A small network was shown many inputs. Here are its activations along a few directions, one row for each input.
Each table varies a few parts of the input and shows all the possible inputs, shuffled.
A made-up example of a description, with smaller parts first: one of 8 places around a ring, together with either a single point or one of 11 places around a ring or (one of 3 separate values, together with one of 6 places along a line).
Shared parts are said once, and a part with two or three values counts as separate values.

Other details of the inputs shift rows strongly along three fixed directions, in all tables alike. That doesn't count.

Table:
x1: [ 13 -13 -21  13  20 -37   9  14  -5  -8  12  -6]
x2: [ 12 -25 -10  -5  -3   5   7 -14 -16  -7  -8  11]
x3: [-11  11  40 -16  -8   4 -11 -23  -2  26  -6  24]
x4: [ -9  34  -1   3 -12  17 -12  12  31  -6   3  -8]
x5: [ 13 -28 -19   1   3   9   1 -13 -22 -18   1  -8]
x6: [ -9  25 -11  11 -11   6   4  26  43   4   6 -16]
x7: [-16  43   6  -3  -6  47 -37 -10  12 -16   3 -18]
x8: [  7  -4 -22   9  -6  -2   5   5   7 -19   5 -19]
x9: [  6  -9  -3  -2   2 -16  11  -3   3   9   4   0]
x10: [ 17 -35 -20   3 -11 -11  16 -11  -2  -6  -6   8]
x11: [-23  56  19   5   3  32 -38  12  13  -9   3  -5]
x12: [ -2   1  -6  -5  -7  53 -34 -35 -20 -23 -10 -14]
x13: [  1  -7 -23  13 -19  -1  -7 -14  10 -13   1 -28]
x14: [ 14 -28 -11  -4   8   4   9  -5 -28 -12   1   1]
x15: [-19  49 -14  20 -27   9   7  54  84   6   6 -22]
x16: [-16   3  43 -23   8  16   0  -6 -26  28  -9  15]
x17: [  8 -18   0  -8   3  13   5  -7 -26  -8  -3   9]
x18: [ -7  19  18   2   2 -17   1  16  17  19  -4  19]
x19: [-21  19  59 -21  -9  -4   9   2  11  54 -10  40]
x20: [ 15 -29 -26   8 -13  -7  16  -5   6  -9  -6  -1]
x21: [ -9 -17  40 -17  -2   0  23   6 -14  41 -13  35]
x22: [-14  15  11  -8  -8  50 -18  -7  -2   2 -12  -2]
x23: [-14  32 -10   7  -9  37 -15  19  21 -19   2 -30]
x24: [ 15 -17 -27  15  11 -39   8   4   8  -6   6  -6]
x25: [ 12 -19  -4   4  24 -42  14   8 -18   6   9   6]
x26: [ 13 -23 -14  -4   4  -3   5 -19 -18 -10  -4 -10]
x27: [ 18 -28 -27   4   4 -12  26  19  -5 -12   2  -3]
x28: [  9 -21  -2  -9   4  -1   0 -26 -24  -2  -7  -3]
x29: [-11   9   0   0  -5  30   4  28  13   2  -3  -7]
x30: [  3  -3  -3   0   0  -1 -13 -24 -10 -12  11  -5]
x31: [ 10  -6  -7   8   6 -22 -11 -14  -3 -10   2   4]
x32: [ 11 -19 -11   1  -1 -14   9  -9 -11 -12   3  -4]
x33: [ -6 -16  27 -15  -8  13   7 -14 -13  28 -17  25]
x34: [ 11 -19 -15   3  -9 -11   7 -14   2  -7  -3  -6]
x35: [  9  -4 -15   9   8 -13 -18 -19  -7 -15   3  -8]
x36: [ -6 -16  38 -24   1  10  16  -6 -23  37 -18  36]
x37: [  3  -8  12  -2   9 -18 -16 -26 -17   5  -3  14]
x38: [ -7  12   3  -7  -8  41 -12  -2   0  -5 -10   0]
x39: [ -3  27   4   0  20  23 -41 -16 -27 -26   6 -10]
x40: [ -1   0  -5  -8  -3  53 -30 -30 -25 -22  -9 -13]
x41: [-17  16  30 -16  -3  33 -21 -19 -20   4  -7   2]
x42: [  7   1 -11   4  -1 -21  18  16  24   5   6   1]
x43: [  7   3 -22   8   8   1  -9  -2  -4 -26  15 -19]
x44: [ 17 -22 -33  18  -1 -45  30  18  21  -5  17 -10]
x45: [ -8 -11  46 -25  -4  -9  16 -14 -17  41 -18  37]
x46: [-11   9  19  -7   2  -7  29  40  15  26  -3   9]
x47: [  1   4   1   3  13  -4 -26 -21 -21 -14   7  -2]
x48: [  7 -25 -21  15 -16 -46  19  -3  20  12  13  -7]
x49: [-13 -15  52 -22  -4  -2  25   5 -16  49 -15  46]
x50: [-10  48 -19  18   1  14 -19  34  41 -19   4 -22]
x51: [ 20 -28 -26   6   2 -29  24   4  -4 -16   7  -6]
x52: [-23  45  32  -2  12  11  -9  34  13  20   1   8]
x53: [ -2 -21  -5   3 -16  15 -12 -30 -15  -2  -7  -6]
x54: [ 10 -16 -17   7   4 -27  15   4   2  -2  14  -7]
x55: [-14  -3  48 -23  -9  22   0 -17 -18  35 -20  40]
x56: [  0 -19  17 -11  -3   9   4 -12 -21  10  -8  18]
x57: [  9  -8 -24  10   6 -13   4   3   3 -15  15 -17]
x58: [  7  -8 -26   8  -1  21   2  15   0 -24   3 -20]
x59: [ -1   7   1 -12   2  39 -28 -33 -27 -22  -7 -14]
x60: [  4 -14   8 -15   5   3  -1 -24 -26   1  -9   9]
x61: [  3   4 -20   8   6   3  -5   4   2 -20  15 -21]
x62: [ 11  -2  -8  11  16 -43  23  31   7   4   7   9]
x63: [-17  29  26  -4   1   0  15  34  24  27   4  14]
x64: [ -5  -8  17  -8  -5 -17  28  13  12  33 -12  13]
x65: [  8 -13   1  -2  -6 -14  -6 -27  -5   2   2   5]
x66: [-12  -5  37 -15  -9 -16  31  14  13  51 -17  27]
x67: [-28  49   2  14 -12  41 -63 -19  11 -20   3 -30]
x68: [  1  -5 -10   4   2 -18  33  40  18   9   2  -9]
x69: [ 14 -15 -11   2   9 -26  14  -2  -8  -8  12   5]
x70: [ 10 -10 -14   3 -11  -5   2 -13   3 -12  -4  -8]
x71: [-16  24  -1  13 -21   0  42  79  66  23  -3   7]
x72: [ 12 -13 -24   6   3 -12  16  12  -2 -20   6 -12]
x73: [-18  41  25  -3   6  30 -44 -16 -11  -9   1   0]
x74: [  8  -2   5  -4  15 -13 -16 -21 -23  -6  -2  12]
x75: [-17  37  14   7   3 -12  13  52  44  28  -2   9]
x76: [  3   6  -5   4  17   2 -27 -17 -23 -18   8 -12]
x77: [ 15 -16 -28  11  -4 -28  16   2  20  -4  10 -11]
x78: [  8  -6  -6   5  17 -17 -15 -16 -21 -13   8  -3]
x79: [  0  -8  17 -15  10   1   6  -6 -28   7  -3  10]
x80: [  6   1 -16   7  13  -3 -22 -16 -10 -19   4 -14]
x81: [  5  -5  -4   8  -4 -30  20  13  17   6  11   4]
x82: [ 10 -13  -6   2  18 -22  -6 -14 -19  -3   3   3]
x83: [-12  45 -25  16 -20  31  -7  39  53 -25  -1 -31]
x84: [  7  -1  -8   3   2  -2 -11 -17  -9 -19  13  -4]
Description of these inputs: one of 4 places along a line, together with either a single point or (one of 2 separate values, together with one of 10 places around a ring).
Q: The inputs of x24 and x77 match in every part but the place on the line of 4. If x50 is changed in the same way as x24 into x77, which row does it become?
A: x42
Q: The inputs of x19 and x45 match in every part but the place on the line of 4. If x57 is changed in the same way as x19 into x45, which row does it become?
A: x16
Q: The inputs of x27 and x79 match in every part but the place on the line of 4. If x40 is changed in the same way as x27 into x79, which row does it become?
A: x26
Q: Change only the choice among 2 separate values in x24. List by row number the other rows that result.
A: x76
Q: Change only the place on the ring of 10 in x17. List by row number the other rows that result.
A: x5, x14, x21, x27, x29, x49, x56, x58, x71

Table:
x85: [-2  6 -6  7 -6  8 -2  9 12 -6  1 -1]
x86: [-17  28  13   3  -2  19 -17   6  14   6   0  -5]
x87: [ 11 -24  -2   1   7 -40  16  -5  -5  14   5  13]
x88: [ -4  19  -4   0  -3  29 -41 -31 -10 -25   5 -12]
x89: [-17  25   6   7 -10  15   2  30  30   8  -1  -1]
x90: [ -1  26 -25  23  -9 -17  17  51  61  -4   3 -10]
x91: [ 30 -50 -26   0  20 -33  12 -28 -47 -23  11  -4]
x92: [  1   5 -11  14  -3 -25  30  47  39  11  -2   6]
x93: [ 20   0 -53  16   1  15 -19 -11  -4 -62  16 -38]
x94: [ -8  13  12 -21   7  73 -38 -29 -42 -29  -7 -13]
x95: [-17  24  43 -22   8  24 -26 -24 -28  14  -1  15]
x96: [-1  8 -7  6 -9  8 -2  7 15 -7  0  1]
x97: [  8 -19  15  -6  15 -42  14  -7 -14  25  -2  24]
x98: [-19  18  30  -9 -15  -1   9  10  24  35  -7  13]
x99: [ -2  17 -16  12   6  12 -23   3   4 -22   3 -21]
x100: [-16  22  32  -8  -2   6   3  18  13  27 -13  26]
x101: [ -2   4   1  -5  10  17 -19 -11 -25 -18   7 -13]
x102: [-26  20  39 -15  -7  30 -19 -14  -8  24  -9   4]
x103: [ 13 -40  -9  -6  -8 -10  39   8  -3  16 -10   9]
x104: [  1 -21  32 -16  16 -17   1 -18 -40  25  -9  29]
x105: [  2 -33  26 -22   5   5  19 -13 -36  26 -16  33]
x106: [  4   5 -33  20  -1   5 -11   7  13 -28  10 -28]
x107: [ 20 -36  -4  -5   7 -23  -2 -39 -32  -6   2  14]
x108: [ -5   1  -3   7 -22 -16  35  37  45  22  -4   5]
x109: [ 13  -2 -39  12 -13  15 -22 -26   7 -42   7 -33]
x110: [  5  11 -19   9  11  20 -41 -28 -18 -37   3 -24]
x111: [ 25 -39 -29  12  11 -55  34  15  -2  -2   3   5]
x112: [-15  19   6   1 -14  30 -14   2  12   2  -2 -14]
x113: [-11  20 -12  13 -18 -10  16  35  56  11   5 -17]
x114: [ 16   6 -46  20   0  -3  -4   9  17 -43  17 -33]
x115: [ 27 -47 -34  12  -9 -56  49  12  21   4   4   3]
x116: [-23  20  39 -17 -13  41 -21 -21  -8  17 -13  10]
x117: [-25  47  31  -2  -5  11  -8  30  34  27  -7  13]
x118: [-17  27  46 -22   3  37 -23 -16 -20  12  -5  17]
x119: [ 17  -2 -46  18  -7  17 -25 -18   4 -53  10 -28]
x120: [-21  41  21   0   0   4   6  36  31  22   5  -1]
x121: [  4   1 -38  18 -16   5   3  11  27 -26   5 -32]
x122: [  6 -27  16 -10  19 -36  26   3 -25  23   5  16]
x123: [  0   8   2   6  -3 -17  19  32  29  15  -5  15]
x124: [ 19 -40  -9  -4  13 -10 -13 -46 -53 -16   4   2]
x125: [ 19 -44   1 -15  14  -3  10 -23 -48   1 -13  20]
x126: [  6 -20  13  -8  10 -28  30  11 -12  20   2  20]
x127: [ -1 -15  30 -16  19 -22  10 -11 -32  27   0  20]
x128: [-17  16  22  -7  -8  19 -13 -10   4  16  -5  -2]
Q: The inputs of x124 and x112 match in every part but one. If x106 is changed in the same way as x124 into x112, which row does it become?
A: x102
Q: The inputs of x91 and x111 match in every part but one. If x126 is changed in the same way as x91 into x111, which row does it become?
A: x92
Q: What is each input in this table made of?
A: one of 4 places along a line, together with either a single point or one of 10 places around a ring
Q: Change only the place on the line of 4 in x123. List by row number the other rows that result.
A: x115, x118, x119

Table:
x129: [-18  30   3  -9 -22  72 -34 -17   2 -21   4 -34]
x130: [  4  -5  -7 -11  -2  49 -20 -18 -25 -27 -12  -1]
x131: [ 30 -84  -8 -24  12 -24  25 -62 -75  -3   4   7]
x132: [-14  15   6  -6 -22  43  -7  -6   9  -7  -2 -15]
x133: [ -6  53 -13   8 -13  27 -62 -40  23 -47  15 -26]
x134: [-14  35  14  -5   4  22 -28  -9  -4 -13  14 -13]
x135: [-12  28  10   8  -2 -32  28  54  46  25   9  11]
x136: [ 38 -75 -49  18  18 -83  50   8 -17  -1   7 -11]
x137: [ 36 -61  -1 -17  45 -46  14 -42 -83  -9   5  27]
x138: [ -3   4  24 -18  22   8 -16 -31 -44  -4  14  -3]
x139: [ -7   2  -6   8  -5   3 -16 -13  -1  -3   4 -21]
x140: [-18  22  36  -5 -18   5 -35 -43  12  27 -11  14]
x141: [  7   1   3 -10  25  13 -23 -31 -46 -26  12 -12]
x142: [-23 -19  74 -25   4 -43  30   0 -16  88 -21  60]
x143: [-28  49  60 -19  14  20  -3  37   3  38 -10  39]
x144: [ 11 -18 -15  11  10 -17  -2  -1  -8  -4  -9   5]
x145: [ 31 -24 -76  31 -19  -8  19  14  35 -52  10 -33]
x146: [ 16 -14 -46  18 -13  -2  28  38  35 -22  -4  -8]
x147: [ 25 -40 -65  23   8 -30   2 -13 -10 -37  18 -50]
x148: [  0 -16  17 -13  19   5 -16 -22 -46   9 -14  12]
x149: [  8   0 -36  19 -16  -5  54  82  58  -2  -3 -11]
x150: [  3 -36  30  -4   8 -54  30  -2  -8  55 -13  43]
x151: [-22  17  28 -17 -10  48   2   7  -2  10 -12  -2]
x152: [-17  54  28  -4   0  37 -41  -1   6  -6   4   3]
x153: [ -9   0  25  -5 -20  -8  43  47  41  45 -17  38]
x154: [ -7  -5  45 -19  16 -34  21  -2 -21  41  10  23]
x155: [ -4  28  21  -6  12  22 -37 -18 -18 -11   2  14]
x156: [ 28   6 -72  35  11 -18   0  33  27 -63  20 -31]
x157: [-19  17  -4  18 -14 -22  26  51  53  28   7 -21]
x158: [-14  26   4   4   5  31 -27  10   3  -2 -15  -4]
x159: [  5  14 -19   3 -36  28 -27 -41  23 -26  -2 -14]
x160: [  9 -16  -7   5   8  -1 -27 -36 -25 -10  -9   4]
x161: [-16  13  -4   7 -29  -7  49  65  70  31  -4   8]
Q: What is each input in this table made of?
A: one of 3 separate values, together with either a single point or one of 10 places around a ring
Q: Change only the choice among 3 separate values in x138. List by row number the other rows that result.
A: x131, x147
